A small network was shown many inputs. Here are its activations along a few directions, one row for each input.
In each table, some parts of the input vary, and every possible input appears once, in random order.
A made-up example of a description, with smaller parts first: one of 8 places around a ring, together with either a single point or one of 9 places along a line or (one of 3 separate values, together with one of 6 places along a line).
Shared parts are said once, and a part with two or three values counts as separate values.
In the rows, 128 means zero.

Other details of the inputs shift rows strongly along two fixed directions, in all tables alike. That doesn't count.

Table:
row 1: [114 143 122 141 113 152 114 142 136 137 172 158 127]
row 2: [ 85 103 138 144 164 140 167 136 125 132 166 140 121]
row 3: [153 143 116 131  84 125  92 153 119 134 134 133 147]
row 4: [ 96  76 154 140 188 113 190 149 129 115 140 107 125]
row 5: [111 137 106 146 110 144 116 151 159 141 167 140 145]
row 6: [176 148 119 102 103  90 103  92 137 121  47  82 134]
row 7: [109 140 118 137 113 153 110 145 136 135 174 159 130]
row 8: [174 129 130 109  84  76 105 114 113 110  58  96 133]
row 9: [ 99  93 150 147 200 129 185 146 116 118 150 104 122]
row 10: [132 122 160 120 182  98 177  85  93 115  83  83 110]
row 11: [152 161 120 114  95 142  86 123 132 135 124 143 130]
row 12: [178 142 135  87  98  84  97  84 121 111  34  98 120]
row 13: [ 81  84 152 145 199 119 202 119 109 125 138 114 110]
row 14: [148 144 107 116  93 142  90 124 141 135 121 155 131]
row 15: [105 134 120 132 112 154 109 146 138 132 165 158 134]
row 16: [143 155 120 117  90 135  90 129 138 131 130 147 129]
row 17: [132 143 106 128  86 131  99 141 163 135 127 134 145]
row 18: [124 133 112 151 109 151 112 166 116 139 175 143 143]
row 19: [ 92 118 141 150 161 136 166 134 121 133 172 138 117]
row 20: [ 95 117 138 144 180 150 166 127 109 136 165 129 119]
row 21: [176 147 115 105 107  98 105  91 135 122  48  82 130]
row 22: [144 154 120 118  90 133  90 127 138 131 127 148 128]
row 23: [179 115 141 100 133  75 130 101 127 103  38  82 121]
row 24: [134 133 100 123  87 133  95 138 165 137 123 137 144]
row 25: [153 140 123 120 102 135  88 152 149 124 133 137 140]
row 26: [ 80  83 155 147 205 118 209 118 108 127 142 112 110]
row 27: [115 145 115 141 124 173 111 141 129 142 174 156 128]
row 28: [ 84 112 142 150 161 140 169 138 122 130 170 138 121]
row 29: [185 144 144  91 136  81 123  62  97 111  15  70 107]
row 30: [113 133 112 134 117 160 114 143 139 136 167 164 135]
row 31: [ 94 120 146 147 177 142 172 127 111 136 168 130 119]
row 32: [106 128  97 144 114 155 124 154 163 143 168 149 147]
row 33: [151 141 117 132  77 117  94 152 126 131 135 137 144]
row 34: [131 120 156 118 178  97 170  90  96 116  84  87 110]
row 35: [136 140 115 116  89 144  89 133 143 131 128 152 132]
row 36: [114 146 121 132 118 163 109 139 131 137 172 156 134]
row 37: [123 107 148 123 179 101 185  95 103 115  88  98 111]
row 38: [119 117 126 136 114 144 109 172 157 124 169 148 143]
row 39: [116 144 114 143 123 172 110 139 130 143 172 157 127]
row 40: [119 107 159 125 175  91 183  96 103 112  83  90 108]
row 41: [180 127 121 106  92  80 109 111 113 117  58 101 131]
row 42: [141 147 119 115  87 135  88 130 142 132 125 151 131]
row 43: [145 144 110 115  96 143  92 128 141 134 127 155 134]
row 44: [ 94 110 136 146 171 143 176 129 120 132 163 138 123]
row 45: [ 95 116 140 150 183 152 172 124 108 137 166 129 117]
row 46: [134 100 160 126 173  90 171 122 119 105  98  85 122]
row 47: [139 123 113 130  82 126  97 155 133 133 139 144 143]
row 48: [140 139 115 109  88 140  84 129 144 132 119 151 132]
Each input here is: one of 6 places along a line, together with either one of 3 separate values or one of 5 places along a line.
The inputs of row 7 and row 15 match in every part but the place on the line of 6. If row 46 is changed in the same way as row 7 into row 15, which row does it become? -> row 38
Which other rows does row 3 become when the choice among 3 separate values takes its other values? List them by row number. -> row 6, row 25
Which other rows does row 31 become when the place on the line of 5 takes its other values? List them by row number. -> row 10, row 11, row 34, row 36

Table:
row 49: [ 63 100 146 176 205 133 220 146  78 140 197 130 115]
row 50: [116 148 103 153 112 172 101 172 143 146 205 160 154]
row 51: [171 127 127  91 131  60 141  63 132 111   5  62 119]
row 52: [178 136 124 105 125  84 114  92 126 116  37  72 126]
row 53: [145 157 120 116  93 171  66 147 144 132 167 173 131]
row 54: [161 162  83 109  47 143  51 132 182 146 108 155 146]
row 55: [192 122 125 106  72  61  84 144 143 101  45  84 133]
row 56: [106 114 119 128 136 148 143 125 154 132 138 143 123]
row 57: [133 151  97 131  83 158  74 149 159 144 157 144 149]
row 58: [ 52  53 149 186 190 113 226 187 143 120 208 128 131]
row 59: [ 81 103 146 168 203 144 204 151 107 138 192 109 127]
row 60: [ 71 102 144 163 197 167 180 158 118 132 217 153 130]
row 61: [101  75 157 130 221  77 238  79 112 118  65  59 102]
row 62: [176 136 148  96 118  85 113  76  83 112  48 108 106]
row 63: [157 151 107 101  87 104 105 101 159 128  64 110 134]
row 64: [ 59  92 139 149 186 162 186 141 149 135 198 157 119]
row 65: [142 144 131 126  99 128 106 115 100 136 121 132 124]
row 66: [124 151  93 140  84 176  73 167 166 151 183 161 151]
row 67: [ 67  86 150 157 207 149 193 145 126 134 183 130 117]
row 68: [177 148 127 102  98 124  86 110 127 117  84 120 126]
row 69: [166 147 134 107  98 112 101  95  96 120  76 122 113]
row 70: [138 107 140 113 178  59 198  71 124 112  28  55 112]
row 71: [154 123 158 119 154  78 158  77  69 116  55  77 104]
row 72: [104 138 121 149  99 182  94 158 121 145 214 192 132]
row 73: [187 153 109  91  81 120  63 103 144 124  52 121 125]
row 74: [ 91 114 109 151 152 140 161 143 155 140 163 136 136]
row 75: [154 118 157 115 160  85 163  74  70 112  53  92 102]
row 76: [114 145 128 143 118 134 136 131  96 139 156 134 133]
row 77: [ 80  75 147 164 149 115 182 193  89 127 205 145 140]
row 78: [112 133 145 126 134 143 127 125  98 127 159 158 114]
row 79: [147  66 174 124 174  43 196 139  85  94  76  62 133]
row 80: [104 132 141 144 134 146 146 129  92 135 163 151 119]
row 81: [183 166 136  83  70 110  67  97 108 117  72 141 108]
row 82: [135 142 118 139 107 163  99 147 135 141 167 141 144]
row 83: [108 150 112 151 110 175 109 169 142 145 208 153 151]
row 84: [ 69 116 131 174 186 166 185 162 118 141 218 138 136]
row 85: [133 167  94 139  90 161  86 166 143 147 177 159 152]
row 86: [ 78  98 158 157 211 149 195 142 109 129 184 129 118]
row 87: [158 134 151 105 139 121 119 109 115 115  99 119 113]
row 88: [176 152 138 109 106  72 125  84  81 117  49  83 122]
row 89: [118 100 100 132  64 132  94 201 172 133 176 173 165]
row 90: [173 152 129 109  93  95 101  93  95 123  66  98 122]
row 91: [ 94  84 176 128 239  99 221  93 102 109 100  83  98]
row 92: [127 151 127 124  82 163  80 150 119 138 178 186 118]
row 93: [158 159  81 113  59 139  60 134 179 144 112 155 144]
row 94: [143 129 115 149  69 129  85 208 148 122 182 151 152]
row 95: [141 149 106 100  73 155  62 126 178 134 130 176 129]
row 96: [107 143 128 145 119 142 132 134  97 138 165 145 125]
row 97: [146 131 115 101 108 122 102 105 158 124  89 143 124]
row 98: [ 97 121 140 127 149 156 131 144 144 132 169 148 120]
row 99: [ 39  77 152 170 242 157 225 153 121 135 210 135 117]
row 100: [119 120 139 107 142 121 145  99 153 115 102 132 115]
row 101: [137 159 107 132  88 177  79 151 144 138 171 171 144]
row 102: [141 128 133 140 151 115 149 126 112 131 120 100 133]
row 103: [ 97  99 154 158 220 110 219 123  90 123 142  86 121]
row 104: [119 156  97 136  77 171  67 159 169 147 172 158 150]
row 105: [113 147  93 138  91 178  78 164 163 151 180 165 147]
row 106: [169 154 142  96 104 123  88 106 131 110  95 128 123]
row 107: [ 97 118 108 140 130 148 134 134 162 138 156 145 139]
row 108: [145 104 143 101 163  87 169  71 127 112  35  84 103]
row 109: [143 111 110 122  61 121  72 194 159 125 150 148 164]
row 110: [159 127 153 114 149  66 161  73  67 116  45  69 109]
row 111: [155 147 132 113 118 131 103 119 126 122 115 135 126]
row 112: [139 156 102 134  89 180  74 160 144 142 180 180 143]
row 113: [167 154 106 109 100 108  93 114 145 128  73 104 136]
row 114: [ 70  98 127 151 178 135 198 121 140 133 151 121 126]
row 115: [150 145 132  96 112 128  91 112 146 120  95 133 118]
row 116: [128 111 150 125 189  77 191  83 108 115  61  51 119]
row 117: [103 126 122 141 135 149 126 144 144 137 155 126 135]
row 118: [143 135 128 112 122 128 106 111 144 121  99 121 129]
row 119: [112 136 106 126 103 157 113 128 167 135 142 161 136]
row 120: [141 154 138 110 102 124 101 108 102 123 114 146 118]
row 121: [111 128 119 136 135 159 126 136 144 132 151 141 131]
row 122: [187 156 120 105  92 114  80  99 122 122  68 107 133]
row 123: [ 86 100 141 144 184 147 175 134 125 129 156 123 118]
row 124: [169 171 104 123  49 138  52 134 122 139 126 153 137]
row 125: [118  98 146 115 170 100 171  94 134 114  86 109 111]
row 126: [133 127 117 154  56 127  86 197 124 126 190 168 145]
row 127: [139 118 143  95 149  85 157  71 137 109  42  95 114]
row 128: [142 127 122 131 140 113 131 121 133 128  97  94 133]
Describe the family of inputs behind these rows. -> one of 4 places along a line, together with either one of 2 separate values or (one of 3 separate values, together with one of 6 places along a line)
The inputs of row 87 and row 64 match in every part but the place on the line of 4. If row 53 is changed in the same way as row 87 into row 64, which row does it become? -> row 95
The inputs of row 118 and row 111 match in every part but the place on the line of 4. If row 123 is changed in the same way as row 118 into row 111, which row does it become? -> row 68
Which other rows does row 58 become when the choice among 2 separate values takes its other values? List them by row number. -> row 89
Which other rows does row 84 become when the choice among 3 separate values takes its other values? List them by row number. -> row 82, row 122

Table:
row 129: [ 91 115 161 150 228 127 219 100  98 126 142  94 109]
row 130: [115  93 142 149 193  96 203 130 114 120 116  75 132]
row 131: [ 71 145 112 158 123 194 128 154 143 153 235 201 130]
row 132: [183 149 140 105 133 100 120  78  77 119  49  84 113]
row 133: [174 116 159 105 114  62 120 123 107  97  61  85 125]
row 134: [ 91 126  87 160  78 172 102 193 166 152 224 196 157]
row 135: [ 66  76 145 166 238 125 237 130 120 130 155  85 123]
row 136: [149 117 151 134 154  73 163 119  96 112  83  61 129]
row 137: [171 152 114 113  41  94  67 135 128 124  91 129 142]
row 138: [ 54  73 141 161 208 124 228 127 124 133 159 116 117]
row 139: [204 147 103  87  34 107  32 142 166 116  72 141 147]
row 140: [134 160 100 111  68 149  72 114 157 142 121 159 131]
row 141: [158 103 143  97 143  83 138  97 139 104  40  87 116]
row 142: [159 152 122 110  83 160  61 138 114 131 141 170 126]
row 143: [155 148 130 105 139 109 124  80 131 123  56  81 120]
row 144: [ 96 145 124 139 123 195 104 162 152 140 221 197 129]
row 145: [163 161 113 109  69 135  71 108 104 136 104 153 123]
row 146: [ 69 125 119 146 135 199 116 174 167 146 231 189 134]
The inputs of row 130 and row 139 match in every part but one. If row 136 is changed in the same way as row 130 into row 139, which row does it become? -> row 133
Describe the family of inputs behind these rows. -> one of 3 separate values, together with one of 6 places along a line
Which other rows does row 129 become when the choice among 3 separate values takes its other values? List them by row number. -> row 131, row 144
Which other rows does row 146 become when the choice among 3 separate values takes its other values? List them by row number. -> row 140, row 143
